Each row below holds a small network's activations on one input, seen along a few directions.
Each table varies a few parts of the input and shows all the possible inputs, shuffled.
A made-up example of a description, with smaller parts first: one of 8 places around a ring, together with either a single point or (one of 2 separate values, together with one of 4 places along a line) or one of 9 places around a ring.
Shared parts are said once, and a part with two or three values counts as separate values.
(in the rows, 128 means zero)

Other details of the inputs shift rows strongly along two fixed directions, in all tables alike. That doesn't count.

A family of inputs:
x1: [130  96  93 145 148 130 105 130 199 113 216 161]
x2: [130 135 125 131 175 119 142 112 147 139 163 125]
x3: [129 102  96 133 164 127  96 122 189 106 217 180]
x4: [145  75  78 134 156 133 107 113 180 127 216 160]
x5: [136 135 128 109 139 133 143 115 103 143 115 119]
x6: [140 122 106 115 149 143 168  99 113 161 141 118]
x7: [115 126 144 129 124 134 126 145 150 117 132 140]
x8: [120 103 115 141 102 129 110 140 145 128 129 138]
x9: [144  88 102 127 140 133  80 128 164 100 186 156]
x10: [121  99 106 113 121 150  97 133 168 113 167 185]
x11: [159  54 114 104  45 169  75 142 111  93 111 137]
x12: [111 191 131 163 202  97 227 105 140 194 149  92]
x13: [140 150 179 123 105 116 133 149  88 105  70  70]
x14: [112 148 121 147 183 111 153 124 183 130 191 143]
x15: [135 126 137 108  90 130  80 134  90  99  79 131]
x16: [129 132 130 140 144 121 126 136 156 120 157 120]
x17: [140 123  95 139 183 126 174  96 154 169 188 121]
x18: [119 168 155 146 138 124 207 119  93 175  82  80]
x19: [103 146 135 124 126 126 115 136 135 118 118 165]
x20: [123 140 129 115 129 127  95 128 116 112 118 154]
x21: [123  89 112 137  81 138  66 152 164  91 140 167]
x22: [130 125 134  98 126 134  92 134 120 101 123 151]
x23: [175  63 115 112  61 145  73 134 102  83 120 109]
x24: [106 150 151 138 123 119 120 144 140 117 111 140]
x25: [112 164 168 109 101 128 119 149  81 118  49 117]
x26: [145 157 173 127 115 119 162 138  85 131  70  57]
x27: [116 123 131 139 101 130 116 138 135 122 112 132]
x28: [ 96 176 150 119 176 129 173 125 138 150 128 147]
x29: [115 141 168 118 106 129 111 160 121  91  92 126]
x30: [137 150 174 107 118 113 102 146  94  89  86 104]
x31: [122 122 143 127 114 139 117 147 139 112 117 129]
x32: [112 168 140 141 174  99 135 122 138 126 140 138]
x33: [151  62 106 129  71 158 109 138 139 113 141 128]
x34: [123 171 178 121 118 128 191 136  75 148  49  65]
x35: [106 152 118 159 181 107 146 119 183 140 185 147]
x36: [153 103 120 140 111 138 140 124 129 132 143  99]
x37: [104 189 181 108 119 120 146 145  83 131  45 111]
x38: [140  73 111 127  83 149 101 146 149 109 144 139]
x39: [138 112 141 136  81 118  67 155 126  81 112 119]
x40: [113 153 131 115 175 125 137 120 140 125 151 162]
x41: [124 143 136 108 152 135 126 120 119 128 126 138]
x42: [119 194 178 138 171 108 191 127 110 147  95  68]
x43: [105 165 137 129 149 129 163 119 121 160 107 135]
x44: [123 112 104 123 130 130  69 133 149  98 164 192]
x45: [136 128 144  98 114 132 113 130  87 111  89 119]
x46: [126 175 143 157 163 111 210 108 109 178 113  73]
x47: [148 110 125 106  77 135  94 127  78 109  80 116]
x48: [134  84  99 124  78 147  88 136 131 119 130 159]
x49: [136  82 116 111  51 143  61 148 112  92  95 154]
x50: [133  81 104 142  75 140  90 142 144 113 137 146]
x51: [131 135 155 131  75 127 136 141  82 122  52  91]
x52: [148  67  53 136 124 147 115  99 156 141 195 164]
x53: [105 153 128 145 180 132 191 118 167 172 159 130]
x54: [108 165 147 117 161 138 166 127 126 154 114 133]
x55: [115 123  94 160 165 115 123 120 194 135 205 157]
x56: [114 157  96 137 193 119 185  90 136 191 164 138]
x57: [121 147 150 112 124 137 163 132  98 149  89 112]
x58: [151  84 127 134  59 122  55 154 125  77 115 119]
x59: [135 106 117 114 114 150 144 120 121 146 127 133]
x60: [141 122 118 137 131 113 121 117 116 131 132 113]
x61: [116 143 100 149 189 109 153  98 163 161 189 142]
x62: [142 122 150  91  97 141  87 140  87  93  85 126]
x63: [130 138 134 149 126 107 123 133 137 123 121 107]
x64: [136 121 102 117 156 137 160 100 124 159 153 130]
x65: [111 171 116 150 207 102 170 103 156 171 171 132]
x66: [139 163 178 125 120 111 161 143  81 123  73  58]
x67: [131 148 155 123 117 109  92 139 101  92  94 118]
x68: [139 115  83 151 167 127 168  87 149 169 187 128]
x69: [150 106 137 135  64 123  92 144  98  98  93  92]
x70: [148 121 133 128 102 117 108 125  88 114  97  99]
x71: [126 121 104 134 126 142 167 107 121 167 128 130]
x72: [120 103 104 118 134 147 125 124 161 138 163 166]
x73: [108 181 167 113 159 123 199 125  94 171  79 102]
x74: [109 143 139 142 128 126 131 140 139 134 117 132]
x75: [135 106  99 140 144 112 111 114 148 133 170 141]
x76: [151 111 132 120 125 124 117 126 114 118 131 107]
x77: [128 145 142 113 112 126  92 136  89 104  84 134]
x78: [115 166 133 125 161 115 160 109 104 158 109 123]
x79: [126 106  97 129 109 140 134 119 130 150 135 146]
x80: [131  74 100 135 109 147 107 142 174 123 169 154]
Each input here is: one of 2 separate values, together with one of 5 places around a ring, together with one of 8 places along a line.
Question: The inputs of x13 and x58 match in every part but the choice among 2 separate values. If x29 is changed in the same way as x13 into x58, which row does it become?
Answer: x24
Question: The inputs of x73 and x49 match in every part but the choice among 2 separate values. If x57 is changed in the same way as x73 into x49, which row does it become?
Answer: x48
Question: The inputs of x78 and x45 match in every part but the choice among 2 separate values. If x77 is changed in the same way as x78 into x45, which row does it become?
Answer: x41
Question: Change only the choice among 2 separate values in x3. List by row number the other rows that result.
Answer: x32
Question: Change only the place on the ring of 5 in x76. List by row number the other rows that result.
Answer: x5, x38, x57, x66
Question: Change only the choice among 2 separate values in x18. List by row number the other rows that result.
Answer: x33
